A small network was shown many inputs. Here are its activations along a few directions, one row for each input.
Each table varies a few parts of the input and shows all the possible inputs, shuffled.
A made-up example of a description, with smaller parts first: values(2) and (point or line(9) or (line(4) and ring(8))).
Shared parts are said once, and a part with two or three values counts as separate values.
(in the rows, 128 means zero)

Table:
r1: [148  91 181 112 150 132 108 198 130 202 196]
r2: [184  99 173 154 135 110  97 131  77 126 120]
r3: [149 175  78 132 150  80 185 126 132 178  79]
r4: [209 129 156 125 139 130 105 187 103 114  98]
r5: [153 153 122  85 140  95 103 151 166  80  89]
r6: [ 69 157 141 159 124 169  99 103 105  93 133]
r7: [154 139  66 121 146 104 141  72  91 139 122]
r8: [123  87 115 139  74 168 118  93 129 128 109]
r9: [173 106 210 135 105 168 143  96  88 113 181]
r10: [119  82 128 142  64 178 161  82 131 108 160]
r11: [ 37 140 124 130 158 147 110 196 145 158 197]
r12: [128  80  93 150  88 121 116 119 112 122  97]
r13: [176 127 186 166 146  88 143 183 118 164  75]
r14: [126 125 140 104 135  76  97  97 132  90 108]
r15: [153 111  77 121  90 140 123 176 138 111  76]
r16: [119 154 152 115 145  56 144 149 171 127  64]
r17: [ 72 149 119 171 140 122  98 129  89  85 120]
r18: [143 133 103 111 130 165 188  34 112 123 183]
r19: [ 93 114 145  72 155 101 106 160 196 162 188]
r20: [117 127 175  95 111 133 140  59 153  77 171]
r21: [150 140  88 118 139 153 142  44 117 145 135]
r22: [121 111 106 160  97  99 161 172 153 159  53]
r23: [ 97 177 102 143 147 144 107 186 116  74  98]
r24: [ 64 176 132 182 155 103 145 182 130 121  74]
r25: [ 65 154 154 161 111 178 141  92 108  75 185]
r26: [118 125  72  86 170 131 150 136 155 212 201]
r27: [123 130 161 101 124 123  96  68 157  97 122]
r28: [ 91  73 101  99 101 146 131 189 158 193 169]
r29: [185 170  45 111 150 121 143 127 134 130 107]
r30: [180 107 195 141 120 157  99 104  93 133 132]
- What do these inputs look like to the network? => values(5) and (point or line(5))
- Changing only the values(5) part turns r25 into r18. The same change can be made to r17. Which row results? => r7
- Which other rows agree with r27 in the values(5) part? List them by row number. => r5, r14, r16, r19, r20
- Which other rows agree with r30 in the values(5) part? List them by row number. => r1, r2, r4, r9, r13

Table:
r31: [ 76 185  24 122 173  59 142 228 178 172  59]
r32: [182 130 112 130 119 124 153  60 111 106 105]
r33: [114 158 131 159 117 136 121 116 111  67  79]
r34: [144 105 106  93 113 146 157  57 133 149 178]
r35: [139  89 142 106 130 156 135 140 129 191 199]
r36: [100 131 167 140 130 127  89 175 133 108 128]
r37: [106 163 115 147 119 144 134  82 120  66  99]
r38: [ 61 124 118 115 117 171 131 116 143 125 182]
r39: [187 104 171 138 122 110 110 152 112 134  90]
r40: [ 77 126 186 129 145 130 105 189 137 131 175]
r41: [ 62 122 131 128 132 165 117 157 130 149 200]
r42: [195 128 129 144 115 117 138  94 104 107  88]
r43: [164 126 104 114 126 132 154  36 117 126 139]
r44: [157 149  34  99 171  48 164 209 179 215  59]
r45: [140  91 116 100 116 155 148  97 137 164 188]
r46: [199 115 152 153 115 108 121 131 101 119  71]
r47: [116 149 157 164 119 127 104 152 106  79  65]
r48: [107 134 178 162 123 116 100 173 118  92  89]
r49: [ 88 159  93 136 128 144 134  54 120  85 139]
r50: [ 69 138  94 116 114 158 138  74 138 110 179]
r51: [177  96 177 119 127 115 107 157 130 150 127]
r52: [157  97 180 102 146 127 114 168 129 173 177]
- What do these inputs look like to the network? => values(2) and (point or ring(10))
- Changing only the values(2) part turns r52 into r40. The same change can be made to r39. Which row results? => r48

Table:
r53: [162  95 167 116  99 130 129  49 129 102 136]
r54: [179 121 168 146 131 144 104 136  89 120 119]
r55: [152 127  84 158  97 160 134  95  93 101  89]
r56: [198 121 143 126 111 130 114  98 115  86  86]
r57: [135 151 114 108 183  69 113 208 151 181 105]
r58: [128 128 158 102 149 166 140  78 113 151 225]
r59: [ 58 185 164 163 142 100 118 135 151  70  79]
r60: [100 133  69 115 117 181 171  36 122 133 195]
r61: [178 146 129 137 138  71 139 159 139 121  49]
r62: [ 93  73 177 128  86 169 117 124 128 139 189]
r63: [115 102 108 147  85 160 150  45 107 118 140]
r64: [155 152  89  86 162  58 123 167 176 149  73]
r65: [ 75 160 151 132 127 166  90  57  90  18 165]
r66: [158 145 153 156 159  83 129 199 113 154  80]
r67: [142  96 192 135 118 145 120  86 101 135 171]
r68: [ 78 103 140  99 117 186 136 115 145 154 249]
r69: [131  95 151 145 101 161  99 175 120 122 138]
r70: [131 153  69 167 126 103 160 158 116 137  50]
r71: [148 127 131  83 130 150 149  40 142 119 190]
r72: [ 85 125  95 101 156  91 111 249 180 184 120]
r73: [109 121 136 150 132 105 126 241 141 157  94]
r74: [107 158  27 119 150  88 144 165 157 164  77]
- What do these inputs look like to the network? => values(2) or (line(4) and line(5))
- Change only the line(5) part in r63. List by row number the other rows that result. => r55, r60, r70, r74

Table:
r75: [127 118 107  99 149  78 136 174 167 192 121]
r76: [174 155 107 121 136 120 128  53 106  84 105]
r77: [174 134 137 121 111 119 137  64 132  81  96]
r78: [ 72 170  91 178 128 111 122 179 126  95  46]
r79: [138  99 174 155 116 121  89 231 120 129  92]
r80: [ 31 136 109 137 106 197 139  54 118  89 202]
r81: [137 106 214 125 119 143  79 134 121  82 148]
r82: [139 156  40  90 171  87 149 158 154 180 112]
r83: [ 73 175 139 148 126 127 114  84 123  45 108]
r84: [ 32 178  63 118 165  94 137 193 177 143 112]
r85: [125 144 141 113 176  92 133 210 150 193 148]
r86: [137  98 106 112  88 182 163  37 129 126 188]
r87: [121 107 177 129 118 191 139  79  94 140 227]
r88: [139 135  71  92 144  87 157 168 180 176 103]
r89: [175 149  67 150 136 103 134 147 106 133  45]
r90: [ 99  74 184 111  92 204 106 105 112 125 236]
r91: [159 116 173 127 117 112 117  73 117  95 110]
r92: [138 119  76 112 116 184 152  23 106 130 198]
r93: [175 129  98 150 110 103 143 156 133 129  39]
r94: [160 134 168 172 144 111 121 200 101 144  82]
r95: [122  81 143 116  93 176 143  44 113 141 202]
r96: [159 141 207 142 146 130 113 105 100  96 137]
r97: [105 109 147  97 149 105  99 237 171 179 158]
r98: [161 111 134 157 116  95 124 164 119 145  57]
- Changing only one part turns r75 into r91. The same change can be made to r82. Which row results? => r76
- What do these inputs look like to the network? => line(4) and (point or line(5))
- Change only the line(5) part in r89. List by row number the other rows that result. => r79, r93, r94, r98
- Change only the line(4) part in r77. List by row number the other rows that result. => r86, r88, r93
